Each row has a name. After each piece below comes the name of the row it's from, unless a question asks for something else. Each question is about the rows just above it.

.03 -.38 -.14 -.43 .13 -.26 .10 : sibav
.29 -.06 .44 -.45 -.94 -.75 .09 : Rezuk
-.06 -.75 .08 -.94 .44 -.45 .29 : Lani
-.16 -.47 .10 -.03 .05 -.28 .51 : bame
-.06 .09 -.75 -.93 -.45 .29 .44 : Tuma
Put -.38 -.14 -.43 .13 -.26 .10 .03 back in order: which row is it?
sibav
Which row holds these entries in another order? .44 -.06 -.45 .29 .09 -.94 -.75
Rezuk
Put .09 .29 -.06 .44 -.45 -.94 -.75 back in order: which row is it?
Rezuk

-.45 -.51 -.31 .36 -.38 -.46 -.35 -.47 -.42 -.38 .37 -.41 -.50 -.43 .43
 -.38 -.18 -.43 -.46 -.41 -.37 -.40 -.43 -.37 -.48 -.39 -.41 .19 -.53
 -.46 -.46 .38 -.45 -.51 -.58 -.27 .30 -.42 -.46 -.39 .28 .25 -.44 -.52
 -.50 -.43 -> tozip
-.22 -.20 .39 .41 .35 .36 .50 .28 .34 .50 -.26 .29 .37 .42 .34 -.31 .34
 .32 .26 .45 -.26 .52 .32 .48 .36 .48 -.22 .50 .45 .32 .31 .24 .41 .32
 .33 .42 .39 .43 -.03 .12 .40 .29 -.22 .39 .40 .44 -> tobon
.28 .30 -.46 -.46 -.41 -.46 -.51 -.38 -.45 -.53 .37 -.31 -.41 -.47 -.37
 .25 -.40 -.46 -.35 -.52 .43 -.50 -.38 -.48 -.39 -.51 .36 -.58 -.43 -.42
 -.39 -.27 -.43 -.42 -.38 -.50 -.44 -.46 .18 -.18 -.43 -.37 .38 -.45
 -.41 -.43 -> Dizas
-.41 -.51 .30 -.45 -.18 .25 -.41 .19 -.35 .38 -.40 -.39 -.38 -.48 -.50
 -.58 -.46 -.46 -.38 -.51 -.53 .37 -.39 -.38 .36 -.47 -.45 -.27 .28 -.42
 -.43 -.31 -.50 -.51 -.46 -.41 -.43 -.46 -.44 .43 -.37 -.43 -.42 -.46
 -.43 -.37 -> Vagaz
Which row holds these entries in another order? -.43 -.46 -.44 .43 -.37 -.43 -.42 -.46 -.43 -.37 -.41 -.51 .30 -.45 -.18
 .25 -.41 .19 -.35 .38 -.40 -.39 -.38 -.48 -.50 -.58 -.46 -.46 -.38 -.51
 -.53 .37 -.39 -.38 .36 -.47 -.45 -.27 .28 -.42 -.43 -.31 -.50 -.51 -.46
 -.41
Vagaz
Which row holds these entries in another order? -.43 -.41 -.45 .38 -.37 -.43 -.18 .18 -.46 -.44 -.50 -.38 -.42 -.43 -.27
 -.39 -.42 -.43 -.58 .36 -.51 -.39 -.48 -.38 -.50 .43 -.52 -.35 -.46
 -.40 .25 -.37 -.47 -.41 -.31 .37 -.53 -.45 -.38 -.51 -.46 -.41 -.46
 -.46 .30 .28
Dizas
Which row holds these entries in another order? -.58 -.53 -.52 -.51 -.51 -.50 -.50 -.48 -.47 -.46 -.46 -.46 -.46 -.46
 -.45 -.45 -.44 -.43 -.43 -.43 -.43 -.42 -.42 -.41 -.41 -.41 -.40 -.39
 -.39 -.38 -.38 -.38 -.37 -.37 -.35 -.31 -.27 -.18 .19 .25 .28 .30 .36
 .37 .38 .43
tozip

.21 -.46 -.21 .72 .19 -.27 : tobon
.29 -.61 -.40 .31 .62 .09 : sibav
-.44 .13 -.37 .02 .62 -.03 : bame
.15 -.36 -.12 .76 .02 -.36 : tozip
.02 .15 .76 -.13 -.36 -.36 : Tuma
.03 -.11 .05 .71 -.27 -.44 : Vubam
.28 -.60 -.35 .49 .49 -.05 : Rezuk
-.03 .02 .13 .62 -.38 -.44 : Lani
Put .13 .62 -.38 -.44 -.03 .02 back in order: which row is it?
Lani
-.36 .02 .76 -.12 -.36 .15 is which row reordered?
tozip

-.06 -.81 -.81 .60 .61 .50 .54 -.40 .02 .60 .55 .80 .47 -.77 .12 -.61
 .19 .07 .02 -.49 .51 -.01 -.66 .51 .22 .30 -.25 .48 -.27 .65 -.69 .15
 .14 -.72 -.19 .78 -.03 .36 -> tozip
.22 -.25 .81 .60 -.40 .47 -.31 -.33 .61 -.82 -.01 -.81 .61 .79 -.61 .50
 .05 .55 .12 .51 .51 .30 .07 .58 -.49 .02 -.77 .54 -.06 .19 -.06 .02
 -.66 -.63 .50 .60 .60 -.81 -> ruf
-.82 .50 -.33 .50 .47 -.81 -.81 .22 .05 -.78 -.06 -.63 -.49 .55 .07 -.25
 -.06 .19 -.66 .58 .02 .02 .61 .12 .60 .81 -.01 -.61 .30 .61 .51 .80 .51
 .60 -.40 -.31 .54 .60 -> bame
-.06 -.81 -.81 .60 .61 .50 .54 -.40 .02 .60 .55 .80 .47 -.77 .12 -.61
 .19 .07 .02 -.49 .51 -.01 -.66 .51 .22 .30 -.25 -.63 .81 -.31 .58 .05
 .60 -.06 .50 .61 -.82 -.33 -> Rezuk
Which row holds these entries in another order? .30 .60 -.33 -.61 .02 .55 -.77 .12 -.01 -.81 .60 -.82 .60 .47 .50 .51
 .19 .02 -.63 .81 -.49 -.31 .61 -.81 .05 .07 .58 -.40 .22 .50 .54 .61
 .80 -.06 -.25 -.66 -.06 .51
Rezuk
-.01 .80 -.27 -.72 .12 .07 -.06 .02 -.49 .54 .14 .36 -.19 .60 .50 .02
 .48 .60 .19 -.81 -.25 .61 .15 .51 -.81 .47 .65 .30 -.77 -.66 -.40 .78
 .22 .55 -.03 -.69 .51 -.61 is which row reordered?
tozip
.51 .22 .30 -.25 -.63 .81 -.31 .58 .05 .60 -.06 .50 .61 -.82 -.33 -.06
 -.81 -.81 .60 .61 .50 .54 -.40 .02 .60 .55 .80 .47 -.77 .12 -.61 .19
 .07 .02 -.49 .51 -.01 -.66 is which row reordered?
Rezuk

-.38 -.46 -.01 -.03 -.13 -.03 -> Vubam
-.07 -.08 -.62 -.15 -.11 .32 -> Tuma
-.33 -.43 -.35 -.45 -.55 .28 -> Lani
-.18 -.75 -.55 -.30 -.87 .47 -> Vagaz
-.30 -.55 -.87 -.18 -.75 .49 -> kini
-.46 -.01 -.02 -.38 -.13 -.03 -> ruf
Put -.87 -.75 -.55 -.30 -.18 .47 back in order: which row is it?
Vagaz
-.03 -.46 -.03 -.01 -.38 -.13 is which row reordered?
Vubam
-.46 -.03 -.01 -.02 -.38 -.13 is which row reordered?
ruf

